A small network was shown many inputs. Here are its activations along a few directions, one row for each input.
Each table varies a few parts of the input and shows all the possible inputs, shuffled.
A made-up example of a description, with smaller parts first: one of 3 separate values, together with either a single point or one of 9 places around a ring or (one of 6 places along a line, together with one of 8 places around a ring).
Shared parts are said once, and a part with two or three values counts as separate values.

Other details of the inputs vary at random and push rows far along two fixed directions, the same in every table; ignore that.
These rows show it; all are for the same input, with only those details redrawn:
[ 12   9  27  19  45 -20 -10  13  -3   2   3   9]
[ 41 -26   1   3  35  32  10 -31   8 -41 -35  32]
[ 20  14  29  20  44 -17  -5  14  -4 -15   2  16]
[ -9   5  25  20  48 -33 -22  17  -4  40  11  -7]
[ -1 -45  -8   0  42  15 -13 -33   9  31 -27   2]
[ -6 -51 -12  -1  43  17 -12 -36   8  37 -32  -3]
[ 22  17  31  21  43 -18  -4  16  -3 -17   5  17]

Rows:
x1: [ 15 -18   8   5 -14  59  14 -13  11 -50 -44  22]
x2: [ 20   4  35  15  40 -19   0   1 -18   3  15   8]
x3: [ -6 -40   0  -1 -18  34  -5  -8  29  19 -33 -25]
x4: [-14  18  -5 -27 -17 -44 -11  17  -9  37  40 -25]
x5: [ 18  37   6  -3  33 -33  26  12   3 -26   5  42]
x6: [-28  20  41  20  -2 -15 -26  33  12  30   8 -20]
x7: [-71  19 -16   0   6 -29 -20  28   1  92  40 -25]
x8: [ 22  39  -8   6 -24 -33  15  19   6 -35   0  12]
x9: [ 22 -38 -16  -5 -10  26  -8 -36  -1 -10  -7 -31]
x10: [  1  25  22  24   6  17  -6  29  -6 -33  19   2]
x11: [  3 -16 -53 -24 -15   8   7 -29  20  -8 -17  -9]
x12: [-28 -29  -7  -8   5  51 -13 -14  10  16 -21 -17]
x13: [-11  19  20  30   2 -31 -37  21  -5  20   9 -19]
x14: [ 15  12  29  30 -16  -3   0  35  13 -27  10  -9]
x15: [-12  42  16  -3 -18 -13  16  21  22 -13   1  20]
x16: [-43  27   5  -1 -11 -19   8  28   5  28   1   5]
x17: [  6  36 -12  -5 -12 -26  18  12 -24 -19  28  -5]
x18: [ 16  35  11  23   8   4 -15  20 -20 -44   8   3]
x19: [ -9   5  25  20  48 -33 -22  17  -4  40  11  -7]
x20: [-38 -61  -1   1  41  18 -14 -23  23  76 -10 -14]
x21: [-37 -58 -23  -2   0  26 -25 -14  26  55  -1 -55]
x22: [-28  36 -12  -4   1 -35  -9   9 -26  45  37 -12]
x23: [-35 -34 -43 -17 -16  -9 -13 -49   4  85  -7 -14]
x24: [ 15  23   9  21   2  -5  -8  26 -17 -47   8 -16]
x25: [ 29 -24  22  -7  29  50  26 -18  26 -41 -37  33]
x26: [-16 -42 -10 -13  -6  41 -11 -13  30  16 -19 -40]
x27: [-22  -3 -30 -28  -9  40  17 -18  19  -2 -21  15]
x28: [ 17  35  -9  -9 -16 -31  14   7  -8 -21  30  -8]
x29: [ 10 -12 -39 -17 -20  41  40 -15  17 -57 -15  23]
x30: [ 52 -37  -4 -21 -22  45   3 -30  -3 -62 -16   0]
x31: [ 27   3  48   1  32 -17  -1  15 -21 -10  16  21]
x32: [ 42  19  28  26 -20 -13   1  12 -15 -38   9  -9]
x33: [  6 -42 -11   9 -10  32  -5 -43 -20  -1 -26  -2]
x34: [-49 -32 -53 -10  -8  -6 -13 -32   1  69 -25  -9]
x35: [ 10  33  12 -12 -25 -32   3   9 -13  -6  18  23]
x36: [ 28  -7 -30 -38 -21  39  22 -35 -16 -46 -13  40]
x37: [  4 -50   0 -11 -17  24 -27 -36  -6  26 -20  -6]
x38: [-13 -23 -12 -33  25  24  35 -27  35  12 -29  33]
x39: [ -8 -19 -57 -21 -11  14  12 -25   4  -9 -20  -4]
x40: [ 10  30  -2 -22 -19 -22  14  22 -26 -23  29   4]
x41: [ -3 -37 -20  12  -3  28 -14 -30  -7  -3 -40  -2]
x42: [ 15   9  26  -1  -8  -6 -11  25 -34 -26  25 -19]
x43: [-48 -43 -43 -12 -22  -1  -2 -15  34  80  -7 -26]
x44: [-22 -29 -43 -22 -16  17  11 -17  34  17   0 -14]
x45: [-17  38   2 -12 -10  -8  25  37   8 -27  13  -2]
x46: [ 15  19  28   2  -1   4 -18  18 -37 -27  23   2]
x47: [ 15  23  21 -23  23 -36  22   9 -14  -2  22  40]
x48: [ 27  35  14  -5  28 -32  32   1 -12 -15  19  41]
x49: [-44   5   9  17  15 -25 -46   9 -34  86  37 -52]
x50: [ 28 -11 -34 -11 -26  28  33 -46 -13 -43 -28  41]
x51: [ 41   7  36   8 -27  -9  -4  19 -17 -38   9  -2]
x52: [-24   9  16  22   5  -6 -15  43  -4  12  31 -35]
x53: [-26 -29 -31 -25 -26  18  13 -17  38  39 -28 -12]
x54: [ 19 -15 -16 -19  21  32  47 -28  30 -34 -21  57]
x55: [ -2  51 -15   1   0 -17   4  16 -12 -23  15  15]
x56: [ 19 -21  -3  -7 -10  64  19  -9  14 -63 -32  -1]
x57: [ 41 -24 -20   0  -9  39  -1 -26  12 -63 -29  -8]
x58: [-46 -11  25  11  -2 -35 -48  19 -36  90  25 -37]
x59: [-31 -27 -38 -36 -15  23  10 -19  38  31 -15 -22]
x60: [-15   7  13  17   3 -24 -23  19 -32  30  33 -49]
x61: [-29  10  27  35   0 -11 -19  36  -7  23  17 -11]
x62: [ 20  34  -1   4 -28 -38  18   9  -8  -8  16   1]
x63: [-13 -11 -26  -6 -20  17  14 -19  28   5 -13  21]
x64: [-19  13  31  32  -3 -15 -26  31   9  25  21 -14]
x65: [-19 -13 -29  -3 -18  21  23 -15  12  -2 -19  25]
x66: [ 20  21  31  26  -9 -16 -15   5 -18 -14  14  -2]
x67: [ 16  35  12  -9 -25 -21  18  12 -29 -35  11  37]
x68: [ 10  45  -3   8 -15 -31   5  10   4 -28   2  24]
x69: [ 32  19  17  28 -14 -12  -6  22  -1 -42  -6  -8]
x70: [ 31  30  10 -13 -36 -30  16  17 -10 -28  16  16]
What is each input in this table made of? -> one of 2 separate values, together with one of 5 places along a line, together with either a single point or one of 6 places around a ring
Changing only the choice among 2 separate values turns x47 into x31. The same change can be made to x8. Which row results? -> x69
Changing only the choice among 2 separate values turns x35 into x37. The same change can be made to x40. Which row results? -> x42
Start at x33 and move only the place on the ring of 6, one step at a time. The first step leads to x66. Which rows follow, in order? -> x32, x9, x60, x49
Which other rows does x54 become when the place on the line of 5 takes its other values? List them by row number. -> x5, x38, x47, x48
Start at x68 and move only the place on the ring of 6, one step at a time. The first step leads to x8. Which rows follow, in order? -> x11, x39, x55, x34
List by row number the other rows that have the choice among 2 separate values and the place on the line of 5 in common with x43. -> x7, x29, x44, x54, x63, x65
